D: [-3 -7 55 -19 23 83 18 -26]
R: [-1 -1 3 -3 3 10 1 3]
V: [-3 -7 33 -19 23 83 2 26]
Z: [3 -16 32 -4 33 62 -10 29]
S: [61 8 12 5 6 18 -12 41]
Y: [-3 -7 55 -19 23 83 2 26]
W: [-19 23 -3 -7 55 29 13 -16]
F: [-55 3 35 -45 -10 69 26 26]
E: [-40 -11 5 -18 12 16 7 -18]
A: [17 -20 28 7 45 50 -19 39]
N: [-3 -7 55 -19 23 30 -7 42]
[-3 -7 55 -19 23 83 18 -26] -> D
[8 12 5 6 18 -12 41] -> S
dup E:  -> [-18]
dup F:  -> [26]

Q: [-54 33 49 49 -32 -28 -8 49 19 24 6 12 65 -24 -17 -24 32 6 -36 32 -16 -12 49 1 -39 -27 -1 -33 24 -1 -50 27]
B: [43 -57 -14 -15 44 29 21 19 -79 -7 -74 2 24 2 -42 -4 -35 53 -1 -40 -36 0 -20 14 -66 -20 32 -11 89 -34 -3 -29]
X: [28 22 25 -4 -36 -28 -40 -15 -44 7 0 -7 -3 17 -11 18 14 -35 1 -36 -46 49 26 -18 -20 14 10 -13 6 -16 48 3]
J: [-30 14 -46 42 16 -3 42 26 10 33 -22 2 33 2 6 48 -17 -29 -8 23 -9 12 26 14 11 31 -18 -31 1 46 -14 3]
U: [32 10 -7 58 8 25 -11 -62 -26 16 -31 31 47 -37 -11 4 -12 -71 -4 -4 -6 41 -11 -32 -8 -62 -18 2 -8 -5 21 15]
C: [12 -42 35 -42 -4 43 -15 -17 5 -13 6 -42 -13 -3 23 -10 -84 -41 -39 -48 -67 83 42 25 -42 28 10 -20 6 24 29 35]
G: [36 41 -21 0 -60 36 3 8 -52 -32 -43 -83 1 -20 -9 -29 1 83 -39 -67 42 -41 -48 25 -31 4 52 20 -31 -34 13 3]
L: [-7 -20 -18 12 24 8 3 -4 -8 -35 -6 54 -59 -9 2 -4 32 47 20 23 8 -33 40 4 -4 11 21 -20 1 39 -18 -9]
H: [32 10 -7 58 8 25 -11 -31 -26 16 -31 31 47 -37 -11 4 23 47 -1 -45 -36 25 -15 -10 38 0 10 -45 -17 35 13 -68]
P: [-15 18 18 -4 -28 54 -61 -1 36 13 -12 -26 1 6 0 4 23 -18 8 -22 18 -21 72 -32 22 18 -15 -11 -54 24 52 42]
[-39 -67 42 -41 -48 25 -31 4] -> G
[12 -42 35 -42 -4 43 -15 -17 5 -13 6 -42 -13 -3 23 -10 -84 -41 -39 -48 -67 83 42 25 -42 28 10 -20 6 24 29 35] -> C
[-54 33 49 49 -32 -28 -8 49 19 24 6 12 65 -24 -17 -24 32 6 -36 32 -16 -12 49 1 -39 -27 -1 -33 24 -1 -50 27] -> Q
[36 41 -21 0 -60 36 3 8 -52 -32 -43 -83 1 -20 -9 -29 1 83 -39 -67 42 -41 -48 25 -31 4 52 20 -31 -34 13 3] -> G
[83 -39 -67 42 -41 -48 25 -31] -> G

T: [-7 2 -1 20 15 8 -11 16 -1 8 10 -7 -1 -5 -4 -14 -2 4 10 -5 -14 -1 14 5 9 -6 -1 -15 1 -3 10 -5 -5]
K: [5 -1 2 20 8 15 -3 30 7 39 23 18 23 -2 -18 -21 0 55 -2 -46 -86 -27 40 30 39 -18 -4 -44 5 -39 -6 -4 -5]
M: [-7 2 -1 20 15 8 -11 16 -1 8 10 -7 -1 -5 -4 -14 -2 4 10 -5 -14 -1 14 5 9 -6 -1 -15 1 -3 10 35 15]
[-7 2 -1 20 15 8 -11 16 -1 8 10 -7 -1 -5 -4 -14 -2 4 10 -5 -14 -1 14 5 9 -6 -1 -15 1 -3 10 -5 -5] -> T

duso: [25 -39 -39 25 -19]
fik: [25 9 50 18 -27]
bak: [9 48 48 25 -52]
[9 48 48 25] -> bak
[9 50] -> fik
[25 -39 -39] -> duso
[48 48] -> bak
[-39 25] -> duso
dup bak:  -> [48]
[9 48 48 25 -52] -> bak

bunin: [-24 6 -73 37 -11 8 35 -25 -12 37]
mopaz: [41 13 6 -5 0 37 -11 3 2 -20]
Mipe: [46 31 -10 18 -48 -61 31 17 -20 19]
vup: [37 13 12 2 -25 11 12 26 -36 34]
nof: [-41 -12 28 28 17 -14 -32 -18 26 18]
vali: [25 11 51 -34 -10 -73 29 28 5 -52]
gudan: [-38 -10 -13 1 26 12 38 -9 10 12]
Ritug: [28 6 76 -46 16 -9 17 40 -3 -48]
ratut: [-45 -28 -11 0 47 81 -33 -27 19 -1]
dup nof:  -> [28]
[38 -9] -> gudan

gage: [-41 -39 8 -41 16 -15 -24 -14 -49 0 32 58 -44 -39 -41 18 -54 -8 -55 -53 81 33 -40 -40 63 -18 -40 3 -42 -9 34 65 43 -30]
Tapaz: [-41 -39 -44 -41 16 -15 -54 32 -14 0 -24 58 -44 -39 -41 18 -44 -40 -53 -55 33 -40 81 -8 63 11 4 17 4 12 -6 6 -4 -15]
Remob: [-41 -39 20 -41 16 -15 -49 32 -14 0 -24 58 -44 -39 -41 18 -54 -8 -55 -53 81 33 -40 -40 63 -18 -40 3 -42 -9 34 65 43 -30]
[-41 -39 20 -41 16 -15 -49 32 -14 0 -24 58 -44 -39 -41 18 -54 -8 -55 -53 81 33 -40 -40 63 -18 -40 3 -42 -9 34 65 43 -30] -> Remob
[-41 -39 8 -41 16 -15 -24 -14 -49 0 32 58 -44 -39 -41 18 -54 -8 -55 -53 81 33 -40 -40 63 -18 -40 3 -42 -9 34 65 43 -30] -> gage
[-49 32 -14 0 -24] -> Remob

buli: [-48 13 26 -48 51 26 23 -70 -48 -8]
kun: [1 6 10 -17 18 10 7 -32 -5 -3]
paf: [2 -7 5 -7 8 5 3 -2 -13 -7]
Gon: [4 2 8 -18 18 8 11 -14 -5 0]
lufol: [7 14 20 -41 44 20 24 -48 -19 0]
dup Gon:  -> [8]
[7 14 20 -41 44 20 24 -48 -19 0] -> lufol
[-41 44] -> lufol

lepem: [-9 17 26 -57 -53 52 -8 4 39 -22 27 14 -1 -27 23 -31 30 -26 18 33 -62 32 2 23 42 14 35 29 -2 -4 -9 -25 45 -2 -8 -31 -2 -26 -52 -4 13 18 -20 7 26 29 14 -22 -25 -18 -7 23 11 56 54 -11 -6 -14 -20]
volad: [-43 -8 -70 -57 14 4 -1 14 27 -53 -22 -27 52 -8 -81 10 -60 18 -47 12 -45 41 33 49 17 18 -22 25 -25 -2 -2 15 -4 -9 -37 42 -37 15 -11 -4 24 50 16 15 10 -15 65 39 40 46 -6 -17 -78 -15 9 15 85 5 61]
fura: [-43 -8 -70 -57 14 4 -1 39 27 -53 -22 -27 52 -8 -81 -22 -60 18 -47 12 -45 41 33 49 17 18 -22 25 -4 -2 -2 45 -4 -9 -37 42 -37 15 -11 -4 24 50 16 -7 -23 -15 65 39 40 46 -6 -17 -78 -15 9 -42 85 5 61]
[-43 -8 -70 -57 14 4 -1 14 27 -53 -22 -27 52 -8 -81 10 -60 18 -47 12 -45 41 33 49 17 18 -22 25 -25 -2 -2 15 -4 -9 -37 42 -37 15 -11 -4 24 50 16 15 10 -15 65 39 40 46 -6 -17 -78 -15 9 15 85 5 61] -> volad
[-70 -57 14 4 -1 14] -> volad
[-4 -2 -2 45 -4 -9] -> fura
[-43 -8 -70 -57 14 4 -1 39 27 -53 -22 -27 52 -8 -81 -22 -60 18 -47 12 -45 41 33 49 17 18 -22 25 -4 -2 -2 45 -4 -9 -37 42 -37 15 -11 -4 24 50 16 -7 -23 -15 65 39 40 46 -6 -17 -78 -15 9 -42 85 5 61] -> fura
[-9 17 26 -57 -53 52 -8 4 39 -22 27 14 -1 -27 23 -31 30 -26 18 33 -62 32 2 23 42 14 35 29 -2 -4 -9 -25 45 -2 -8 -31 -2 -26 -52 -4 13 18 -20 7 26 29 14 -22 -25 -18 -7 23 11 56 54 -11 -6 -14 -20] -> lepem
[-57 14 4 -1 39 27 -53 -22 -27 52 -8] -> fura

toko: [-12 -2 48 -62 -41 21]
larid: [13 21 -25 -55 30 26]
pup: [25 11 -50 -50 -50 6]
lat: [25 -55 21 30 26 -25]
veri: [16 -8 37 -73 14 0]
dup pup:  -> [-50]
[21 -25 -55 30 26] -> larid
[25 11 -50 -50 -50 6] -> pup

pog: [52 -39 -51 29 63 -63 6 -64 -49 -56 66 -39 -40 35 64 -63 64 64 -57 43 -39 -42 64 -49 -40 -63 -33 38 66 65 65]
fene: [-66 53 -9 -17 -65 66 -11 64 64 65 17 20 -40 64 -65 20 57 -64 -17 -47 52 52 -65 15 52 65 53 -28 16 29 -65]
robag: [10 60 65 32 -43 -60 42 10 -47 65 -53 59 61 10 -42 -18 -44 -43 64 10 59 57 -45 64 59 -54 59 21 -55 -45 -51]
zak: [66 37 -65 -65 64 -66 -65 -64 8 56 58 39 39 -59 63 -55 66 64 57 -65 36 35 60 62 37 -62 37 -66 58 -65 61]
venu: [66 -9 64 60 27 -64 56 -62 -42 4 2 45 46 51 26 -40 28 22 -30 39 46 45 -53 53 45 -62 48 60 -45 -55 -44]
Zifep: [32 19 -11 -54 65 -8 -48 39 64 -40 57 20 20 -65 65 17 64 63 -57 -66 19 20 -38 30 20 35 24 -60 -5 -37 -10]
[10 60 65 32 -43 -60 42 10 -47 65 -53 59 61 10 -42 -18 -44 -43 64 10 59 57 -45 64 59 -54 59 21 -55 -45 -51] -> robag
[64 -40 57 20 20 -65 65 17 64] -> Zifep
[32 19 -11 -54 65 -8 -48 39 64 -40 57 20 20 -65 65 17 64 63 -57 -66 19 20 -38 30 20 35 24 -60 -5 -37 -10] -> Zifep
[66 -11 64] -> fene
[66 -9 64 60 27 -64 56 -62 -42 4 2 45 46 51 26 -40 28 22 -30 39 46 45 -53 53 45 -62 48 60 -45 -55 -44] -> venu

Depi: [-72 -50 34 -18 64 -32 2 66 -8 43 -69]
lufo: [-63 65 -20 75 66 -73 5 46 -71 -14 -64]
Dalet: [-19 -41 47 47 0 -25 -34 -34 19 -16 14]
datob: [-37 -75 75 61 55 53 -73 -17 61 75 -21]
bifa: [-32 21 -30 -68 0 69 69 52 69 69 -37]
mapid: [52 61 23 67 67 23 34 -57 -74 -67 -53]
vum: [-37 -75 75 -12 55 53 -73 -17 61 -36 -21]
Nonup: [14 52 -55 53 61 -73 55 -17 75 -21 -12]
[23 67 67 23 34 -57 -74] -> mapid
[61 55 53 -73 -17 61 75 -21] -> datob
[52 61 23 67 67 23 34 -57 -74 -67 -53] -> mapid
dup bifa:  -> [69]
[-63 65 -20 75 66 -73 5 46 -71 -14 -64] -> lufo

Raf: [-37 28 -3 10 21 12 37 -4 -30 -89 -11 -64 -8 41 3 -12 8 12 14 -12 56 -6 0 29 1 11 -35 -1 1 -12 4 -8 -70 11 -12 -16]
Puvit: [-16 2 6 4 -1 -11 -7 -7 25 -9 22 -25 6 -14 26 5 -10 -10 -2 9 -21 11 0 4 0 16 -31 5 -14 7 0 5 -65 18 10 17]
gopo: [-20 -70 -14 -1 25 -7 -9 -7 4 -11 28 2 5 1 -10 -11 21 -27 -3 55 -26 36 8 23 -2 -7 -24 6 5 -5 0 -1 -28 27 -1 -48]
moku: [55 -26 34 8 23 -12 -42 11 -4 41 -28 -2 -28 2 -1 2 -22 -7 -7 5 -4 0 3 9 -3 -5 37 16 -2 3 15 5 -12 10 -21 18]
furo: [-20 -70 -14 0 7 -22 -48 15 18 48 28 2 5 1 -10 -11 -18 -27 -3 55 -26 36 8 23 -1 -7 -24 6 5 -5 -4 -1 -28 27 -1 -48]
Rika: [-20 -70 -14 0 7 -22 -48 15 18 48 28 2 5 1 -10 -11 -18 -27 -3 55 -26 36 8 23 -2 -7 -24 6 5 -5 -4 -1 -28 27 -1 -48]
[-7 -9 -7 4 -11] -> gopo
[55 -26 34 8 23 -12 -42 11 -4 41 -28 -2 -28 2 -1 2 -22 -7 -7 5 -4 0 3 9 -3 -5 37 16 -2 3 15 5 -12 10 -21 18] -> moku
[4 -1 -11 -7 -7 25 -9] -> Puvit
[-20 -70 -14 0 7 -22 -48 15 18 48 28 2 5 1 -10 -11 -18 -27 -3 55 -26 36 8 23 -1 -7 -24 6 5 -5 -4 -1 -28 27 -1 -48] -> furo

maba: [15 -16 -8 -31 45 47 26]
vesu: [11 -16 14 -3 21 73 -2]
mapi: [20 -9 3 16 -10 72 21]
Renak: [-41 -23 -6 -7 18 -58 19]
Bik: [-1 -1 34 2 11 -11 -68]
zazul: [-13 -23 34 37 -15 51 -21]
tugi: [17 42 -1 6 -32 -37 -45]
zige: [-20 8 25 13 -12 -35 -62]
Lol: [-9 2 29 31 -34 12 -55]
Dateb: [14 11 -36 -41 28 -29 40]
Zim: [-18 -34 -3 26 -10 27 59]
[-9 3] -> mapi
dup Bik:  -> [-1]

Kop: [56 -7 28 18 -12 -31]
fir: [26 -12 7 18 70 -25]
tobi: [14 26 70 -12 18 14]
[18 -12] -> Kop
dup tobi:  -> [14]
[14 26 70 -12 18] -> tobi

kav: [16 -5 16 65 16 16]
lasu: [-9 -9 -11 -4 -9 -6]
Vuk: [4 -17 50 65 49 -7]
Lirep: [-13 -17 50 65 49 -7]
[-9 -9 -11 -4] -> lasu
dup lasu:  -> [-9]
dup kav:  -> [16]
[-11 -4] -> lasu
[-13 -17 50 65 49 -7] -> Lirep
[-9 -9 -11 -4 -9] -> lasu

fupez: [-10 -3 -48 -48 -34 -3]
Pag: [-4 -17 -7 18 45 -52]
Nupat: [39 -3 -10 -71 -7 14]
Tufem: [-9 -4 40 -50 -33 17]
Mul: [-4 -17 -4 42 -46 25]
fazi: [-10 -2 39 -52 -33 17]
kido: [-9 -4 40 -4 -4 2]
[-4 -17 -7 18 45 -52] -> Pag
dup Mul:  -> [-4]
dup kido:  -> [-4]
[-17 -7 18] -> Pag
[-10 -3 -48] -> fupez

Sobe: [-24 -3 -54 -18 -43 -61 -26 14 -7 34 38 11 16 -6 50 -3 12 42 12 -26 -7 -20 -5 12 -2 -30]
pud: [-16 -15 -51 -7 -46 -52 -22 23 -8 36 42 10 18 -22 50 -3 -18 42 12 -26 -7 -20 -5 -22 -2 -30]
Mosa: [-20 -10 -53 -13 -45 -58 -23 19 -8 34 43 9 17 -13 60 5 -21 40 16 -28 -12 -15 5 -24 -3 -32]
Sofi: [-16 -15 -51 -7 -46 -52 -18 23 -8 36 42 10 18 -19 71 11 -24 37 18 -32 -15 -12 15 -29 -8 -33]
fivo: [-27 14 -49 -33 -36 -63 -34 -1 -5 25 33 12 12 13 14 -21 -7 42 0 -16 5 -30 -30 -9 7 -24]
nif: [-12 -21 -48 1 -44 -46 -12 29 -7 36 41 8 17 -26 79 18 -27 33 21 -32 -18 -6 23 -30 -10 -30]
zufa: [-25 9 -52 -30 -39 -64 -34 3 -5 28 36 13 15 8 26 -15 -10 43 3 -18 1 -28 -22 -14 5 -26]
kasil: [-10 -26 -43 8 -42 -39 -7 32 -10 36 39 7 17 -33 86 25 -28 28 26 -33 -22 -1 32 -31 -13 -29]
[28 26 -33] -> kasil
[-16 -15 -51 -7 -46 -52 -22 23 -8 36 42 10 18 -22 50 -3 -18 42 12 -26 -7 -20 -5 -22 -2 -30] -> pud
[-10 -26 -43 8 -42 -39 -7 32 -10 36 39 7 17 -33 86 25 -28 28 26 -33 -22 -1 32 -31 -13 -29] -> kasil

mes: [1 18 -15 -27 12 1]
vofod: [5 86 1 -30 -13 2]
noler: [3 -5 28 -1 -13 -14]
faz: [-15 -34 -1 -17 -24 4]
Buga: [-5 -10 20 24 -3 -11]
Zar: [-18 -1 14 -14 -10 -17]
teseg: [0 -26 -14 5 -19 23]
Penu: [-9 22 -10 -30 -4 -1]
tezad: [-13 5 7 5 -29 7]
zib: [-9 -11 -28 3 6 15]
mupa: [17 35 -11 -2 27 0]
rebu: [21 -12 -14 -6 -4 21]
[-15 -27 12 1] -> mes
dup mes:  -> [1]
[-10 -30 -4] -> Penu
[3 -5 28 -1 -13 -14] -> noler

Telu: [6 -8 8 10 -35 -17 -8 1 3 46 -11 13 45 -8]
dasap: [31 17 -3 40 -32 17 -22 8 -41 15 40 34 73 -30]
kel: [37 -12 26 -8 8 10 -35 -17 -24 1 3 46 -8 72]
Gitar: [-44 -55 6 -8 8 10 -35 -17 -24 -12 38 -12 26 -5]
pupug: [5 -31 28 48 -20 -26 -37 19 56 -19 28 -20 12 -20]
[26 -8 8 10 -35 -17 -24 1 3 46] -> kel
[17 -3] -> dasap
[10 -35 -17 -24 -12 38 -12 26 -5] -> Gitar
dup Telu:  -> [-8]
dup kel:  -> [-8]
[38 -12 26] -> Gitar
[31 17 -3 40 -32 17 -22 8 -41 15 40 34 73 -30] -> dasap

sifut: [8 3 -19 -1 2 -17 40 21 -13 -5 -8 25 15 -42 27 7 -6 33 -1 2 -14 -1 -10 -1]
fitan: [-9 1 -2 3 8 -12 27 20 -8 0 2 11 14 -20 17 -1 2 28 12 5 -10 2 -19 -14]
noni: [17 0 -3 -3 -2 -30 34 39 5 1 -15 -6 53 -21 44 38 -4 22 8 18 -15 19 -27 -34]
Sibu: [18 -8 6 19 12 -16 33 29 14 7 0 -18 48 -44 28 28 -10 11 5 20 -14 11 -15 -35]
Gepat: [-16 33 29 16 7 0 -18 48 -23 -1 0 27 8 -52 27 26 -1 16 -1 -6 -2 -7 -5 -26]
mipim: [-19 2 -14 -15 5 -8 10 21 8 8 7 -10 -19 -19 11 -7 7 16 2 5 -19 0 -3 -2]
Kezer: [16 1 7 4 18 -13 25 39 -2 13 1 -17 45 -56 31 28 9 14 9 23 0 11 13 -31]
Kurap: [13 12 9 1 22 -6 19 47 -19 8 4 -3 34 -68 28 31 22 5 4 10 4 4 6 -31]
res: [4 -4 1 -14 11 -11 18 23 -6 14 -1 2 11 -10 22 -7 14 4 17 0 -1 11 -16 -2]
dup fitan:  -> [2]
[-16 33 29 14 7 0 -18 48] -> Sibu
[8 -12 27 20 -8 0 2 11 14 -20 17 -1] -> fitan
[17 -1] -> fitan
[-19 2 -14 -15 5 -8 10 21 8 8 7 -10 -19 -19 11 -7 7 16 2 5 -19 0 -3 -2] -> mipim
[5 1 -15 -6 53 -21 44 38 -4 22 8 18] -> noni
[8 3 -19 -1 2 -17 40 21 -13 -5 -8 25 15 -42 27 7 -6 33 -1 2 -14 -1 -10 -1] -> sifut

pev: [40 -39 -46 -33]
beva: [-55 -27 -16 70]
niki: [15 -39 -33 -46]
tego: [-35 14 59 54]
dor: [75 -27 75 -31]
[-27 75 -31] -> dor
[-39 -33 -46] -> niki
[-55 -27] -> beva
dup dor:  -> [75]
[-27 75] -> dor

betuk: [1 27 -29 -22 -21 11 23 -19 2 57 -41 1 29 11 12 -34 -25 -23 15 -14 45 -59]
fum: [8 44 28 -12 -34 -7 -32 -22 -6 -55 -38 2 -60 6 13 -8 -21 16 16 41 -32 2]
zubi: [20 42 25 -36 -26 -6 -15 -24 -47 -10 -40 10 -39 53 25 -36 -3 3 8 -14 4 -39]
pomil: [-25 40 21 -20 -7 7 -21 -8 -51 -35 -12 40 -20 60 -11 -13 32 38 8 -36 -11 0]
tud: [18 -31 -13 -26 34 -20 3 -24 -67 34 -17 23 -5 58 -15 -12 23 -26 -10 -24 28 -21]
zez: [-41 -1 29 11 12 -34 -25 -23 15 -14 -30 -10 -57 -14 15 1 -27 8 12 53 -34 10]
nim: [29 -42 -30 3 -32 -30 5 0 29 2 -22 43 52 -1 -31 -30 0 48 35 -26 -30 -10]
sog: [-2 9 10 -21 23 -15 20 8 -48 47 21 -13 12 44 27 -25 24 -27 -25 -55 33 -35]
roge: [-4 78 23 -24 -42 1 -1 -10 -2 3 -31 -19 -22 12 47 -39 -25 -5 9 -4 9 -47]
bafod: [-17 -30 -19 38 8 17 9 25 61 -5 34 -8 35 -60 -22 34 -5 11 1 18 -14 40]
Kofa: [-34 18 16 29 15 -17 -5 20 35 -25 39 -38 -20 -53 10 32 -9 -11 -20 42 -31 43]
dup sog:  -> [-25]
[-41 1 29 11 12 -34 -25 -23 15 -14] -> betuk
[-5 58 -15 -12] -> tud
[-2 9 10 -21 23 -15 20 8 -48 47 21 -13 12 44 27 -25 24 -27 -25 -55 33 -35] -> sog
[-25 39] -> Kofa

latev: [85 -83 75 -83 -83 -79 -78 83 85]
kavod: [85 -80 75 -79 -80 -74 -80 85 85]
Puv: [-52 5 -84 85 -79 67 49 11 -7]
Vodi: [85 -67 -38 11 -82 -65 -43 -7 72]
Lopi: [86 -80 73 -78 -83 -78 -79 83 85]
guza: [11 81 82 -25 84 20 -83 84 -80]
nup: [85 -75 -77 -77 -85 -86 -71 74 -77]
didub: [-86 -82 73 -77 85 75 69 -83 60]
nivub: [-65 41 -85 85 -81 57 76 4 -38]
Vema: [-53 69 -85 69 69 69 47 8 -6]
Modag: [-31 14 -86 86 -75 52 65 -49 -19]
dup Vema:  -> [69]
dup guza:  -> [84]
dup Lopi:  -> [-78]
dup nup:  -> [-77]
[75 -83 -83 -79 -78 83 85] -> latev

Maveb: [58 86 64 -12 82 -68 -71 70]
Mevor: [77 37 -74 55 18 -81 77 -85]
mopop: [73 -82 73 -78 -76 -64 -70 80]
dukab: [85 -80 74 -79 -84 -84 -77 80]
bino: [81 10 -77 59 12 -79 66 -86]
latus: [86 -48 -86 76 17 -45 14 -86]
lida: [85 -79 76 -82 -79 -81 -79 84]
pego: [81 -83 -43 20 -83 -6 -72 21]
Dunub: [-86 -82 80 -81 84 70 68 -79]
nub: [55 84 -65 84 84 -84 84 -85]
[-77 59 12 -79] -> bino
dup pego:  -> [-83]
dup lida:  -> [-79]
[-82 -79] -> lida
dup nub:  -> [84]

